Look-ups in named tables: a row name and a column name give one cell, copied from the table.

mot =
,zuziv,vonoge
zisuga,-92.957,26.491
risa,-80.768,43.921
tul,65.317,57.484
lezi,-92.842,40.974

vonoge of risa: 43.921
zuziv of tul: 65.317
zuziv of lezi: -92.842
zuziv of zisuga: -92.957
vonoge of lezi: 40.974
vonoge of tul: 57.484
zuziv of risa: -80.768
vonoge of zisuga: 26.491

pesukug:
,rav,fulag,gim,veribob,fas
nid,62,179,86,205,71
kuzase,186,97,196,70,137
nitafa,101,139,122,145,112

rav of kuzase = 186
veribob of nitafa = 145
rav of nid = 62
gim of nitafa = 122
veribob of nid = 205
fulag of nitafa = 139
rav of nitafa = 101

Table dis
,bof,vulemik,nim,feponib
nesu,195,169,224,106
zofimez,176,187,23,150
povurok,93,129,154,138

feponib of zofimez: 150
nim of zofimez: 23
feponib of povurok: 138
vulemik of povurok: 129
bof of zofimez: 176
nim of nesu: 224
bof of povurok: 93
nim of povurok: 154
vulemik of nesu: 169
bof of nesu: 195

kitevu =
,rizaf,notafiz,rasab
gedo,331,532,715
kobur,709,254,60
todu,444,458,755
bek,667,529,779
vok,195,224,35
zofa,252,463,477

vok, notafiz => 224
gedo, rasab => 715
vok, rizaf => 195
gedo, rizaf => 331
todu, notafiz => 458
todu, rizaf => 444
bek, rizaf => 667
kobur, rasab => 60
zofa, notafiz => 463
kobur, rizaf => 709
todu, rasab => 755
gedo, notafiz => 532
bek, notafiz => 529
kobur, notafiz => 254
bek, rasab => 779
zofa, rizaf => 252
vok, rasab => 35
zofa, rasab => 477
Which row has the largest rizaf? kobur

Table zun
|  | fesilip | funila | tosezo | zef | nibid | bof | dal | nade |
|---|---|---|---|---|---|---|---|---|
| misez | 3.765 | 3.457 | 3.765 | 4.157 | 4.330 | 2.067 | 3.765 | 5.020 |
| kop | 5.404 | 3.809 | 3.568 | 0.550 | 3.765 | 2.922 | 2.887 | 4.446 |
| pem | 5.598 | 3.765 | 2.489 | 0.122 | 4.071 | 2.899 | 0.664 | 3.404 |
| zaf | 5.357 | 3.408 | 3.400 | 0.652 | 4.195 | 2.462 | 2.702 | 4.684 |
| zam | 8.384 | 4.663 | 3.035 | -6.013 | 4.336 | 2.588 | 3.765 | 4.238 |
| tiz | 5.062 | 2.978 | 2.524 | 1.302 | 3.765 | 2.526 | 1.063 | 3.831 |
| lozevu | 4.113 | 3.765 | 3.527 | 3.392 | 3.809 | 3.617 | 3.167 | 3.705 |
| megeg | 4.505 | 3.540 | 3.554 | 2.529 | 3.971 | 3.136 | 3.241 | 4.212 |
| pef | 5.033 | 2.987 | 2.559 | 1.366 | 4.126 | 2.571 | 3.765 | 3.822 |
| dag | 5.092 | 2.713 | 3.765 | 1.235 | 4.234 | 3.765 | 1.117 | 3.765 |

misez, bof -> 2.067
kop, nade -> 4.446
pef, tosezo -> 2.559
dag, tosezo -> 3.765
megeg, bof -> 3.136
zam, bof -> 2.588
zam, nade -> 4.238
pem, funila -> 3.765
tiz, zef -> 1.302
pem, tosezo -> 2.489
zam, funila -> 4.663
pem, nibid -> 4.071
lozevu, funila -> 3.765
tiz, tosezo -> 2.524
megeg, nibid -> 3.971
misez, zef -> 4.157
zaf, zef -> 0.652

kag:
|  | kiteli | ved | gima | zut | ker | bibo | sem |
|---|---|---|---|---|---|---|---|
| dupeve | -0.194 | -0.063 | -0.111 | 0.055 | 0.013 | -0.105 | 0.213 |
| gan | -0.184 | -0.034 | -0.624 | -0.022 | -0.504 | 0.523 | -0.071 |
| kuvop | -0.234 | -0.046 | -0.631 | 0.024 | -0.466 | 0.480 | 0.027 |
| pof | 0.116 | -0.061 | 0.242 | -0.210 | 0.056 | -0.334 | -0.312 |
| tofotur | 0.046 | -0.034 | 0.139 | -0.146 | 0.037 | -0.256 | -0.172 |
| mito | -0.130 | -0.043 | -0.181 | 0.002 | -0.118 | 0.008 | 0.060 |
| gon | -0.118 | -0.049 | -0.168 | -0.017 | -0.087 | 0.006 | 0.058 |
| sosol | 0.008 | -0.006 | 0.011 | -0.093 | -0.021 | -0.145 | -0.088 |
| tibife | -0.208 | -0.287 | -0.362 | -0.165 | -0.363 | 0.266 | -0.324 |
| sabuk | 0.302 | 0.088 | -0.048 | -0.323 | -0.430 | 0.049 | -0.733 |

sosol, zut -> -0.093
mito, gima -> -0.181
pof, ker -> 0.056
pof, bibo -> -0.334
tofotur, kiteli -> 0.046
gon, ved -> -0.049
tibife, kiteli -> -0.208
kuvop, ved -> -0.046
dupeve, kiteli -> -0.194
gan, ved -> -0.034
sosol, ved -> -0.006
mito, ved -> -0.043
gan, ker -> -0.504
sabuk, sem -> -0.733
gon, kiteli -> -0.118
tibife, zut -> -0.165
pof, kiteli -> 0.116
dupeve, gima -> -0.111
kuvop, kiteli -> -0.234

zegen:
fields: gasofa, tidoga, gatulim, dedifol, kega
ramiviz: [128, 123, 128, 120, 125]
ropo: [142, 173, 86, 113, 96]
buka: [127, 125, 124, 126, 124]
turol: [195, 74, 122, 63, 192]

buka, gasofa -> 127
turol, gasofa -> 195
turol, tidoga -> 74
ramiviz, kega -> 125
ropo, kega -> 96
buka, tidoga -> 125
ramiviz, dedifol -> 120
ramiviz, gatulim -> 128
buka, kega -> 124
buka, dedifol -> 126
Which row has the largest gatulim? ramiviz

kogedog.tsv
	zapap	rara
gobib	145	91
nareda	191	133
muf	65	106
kez	42	123
sinavon	216	60
taza	142	90
gufi	222	169
pugisok	197	77

What is the rara of muf in kogedog?
106
What is the rara of sinavon in kogedog?
60
What is the zapap of muf in kogedog?
65
What is the zapap of gufi in kogedog?
222
What is the rara of taza in kogedog?
90
What is the zapap of taza in kogedog?
142
What is the rara of kez in kogedog?
123
What is the rara of nareda in kogedog?
133
What is the zapap of nareda in kogedog?
191
What is the rara of gobib in kogedog?
91
What is the zapap of gobib in kogedog?
145
What is the zapap of pugisok in kogedog?
197
What is the rara of pugisok in kogedog?
77
What is the rara of gufi in kogedog?
169
What is the zapap of kez in kogedog?
42
Row with the largest zapap: gufi

nuzop
|  | famibap | zas | kupa |
|---|---|---|---|
| zutepu | 0.699 | 0.161 | 0.786 |
| manazep | 0.416 | 0.068 | 0.303 |
| batade | 0.505 | 0.430 | 0.015 |
| godevu | 0.146 | 0.584 | 0.438 |
| tasu | 0.787 | 0.587 | 0.587 |

famibap of manazep = 0.416
kupa of zutepu = 0.786
kupa of godevu = 0.438
kupa of batade = 0.015
famibap of batade = 0.505
famibap of zutepu = 0.699
famibap of godevu = 0.146
zas of godevu = 0.584
zas of batade = 0.430
kupa of tasu = 0.587
Row with the largest zas: tasu

Table logu
         mugo   vife  boberig  gelen  fili   kab
sedu     6948   2424     6294   6921  3846  2251
vobaz    2080  -1272     3354   4380  5986  3595
topa     7683  -2913     4805   7253  4409  4006
neb      7781   7315     4650   5325  3639  8350
talikif  4375   1714     6150   7131  3676  2266
mez      6347  -5714     2993   5255  5104  6700
gorazut  2939   6374     2877   4030  5688  8066

talikif, fili => 3676
mez, fili => 5104
neb, boberig => 4650
gorazut, gelen => 4030
neb, gelen => 5325
vobaz, fili => 5986
sedu, vife => 2424
vobaz, gelen => 4380
talikif, vife => 1714
vobaz, boberig => 3354
gorazut, mugo => 2939
neb, vife => 7315
mez, mugo => 6347
gorazut, boberig => 2877
vobaz, mugo => 2080
Row with the largest mugo: neb

busisun:
          nel   bafe  lakor
fopus   0.560  0.450  0.578
vekabu  0.076  0.310  0.158
nena    0.667  0.523  0.175
bureb   0.477  0.404  0.484
sadud   0.425  0.447  0.390
gem     0.435  0.436  0.409
ziz     0.346  0.605  0.713
lipag   0.558  0.688  0.221
pefigu  0.388  0.459  0.876
vav     0.474  0.369  0.414
nev     0.416  0.423  0.585
zedor   0.590  0.675  0.668
mif     0.433  0.418  0.445
lek     0.269  0.376  0.365

What is the lakor of nena in busisun?
0.175
What is the bafe of lipag in busisun?
0.688
What is the nel of lipag in busisun?
0.558
What is the bafe of mif in busisun?
0.418
What is the lakor of lipag in busisun?
0.221
What is the nel of nena in busisun?
0.667
What is the nel of vav in busisun?
0.474
What is the nel of mif in busisun?
0.433
What is the bafe of zedor in busisun?
0.675
What is the bafe of fopus in busisun?
0.450
What is the nel of sadud in busisun?
0.425
What is the lakor of fopus in busisun?
0.578
What is the lakor of vav in busisun?
0.414
What is the bafe of vav in busisun?
0.369
What is the lakor of vekabu in busisun?
0.158
What is the nel of lek in busisun?
0.269
What is the nel of ziz in busisun?
0.346

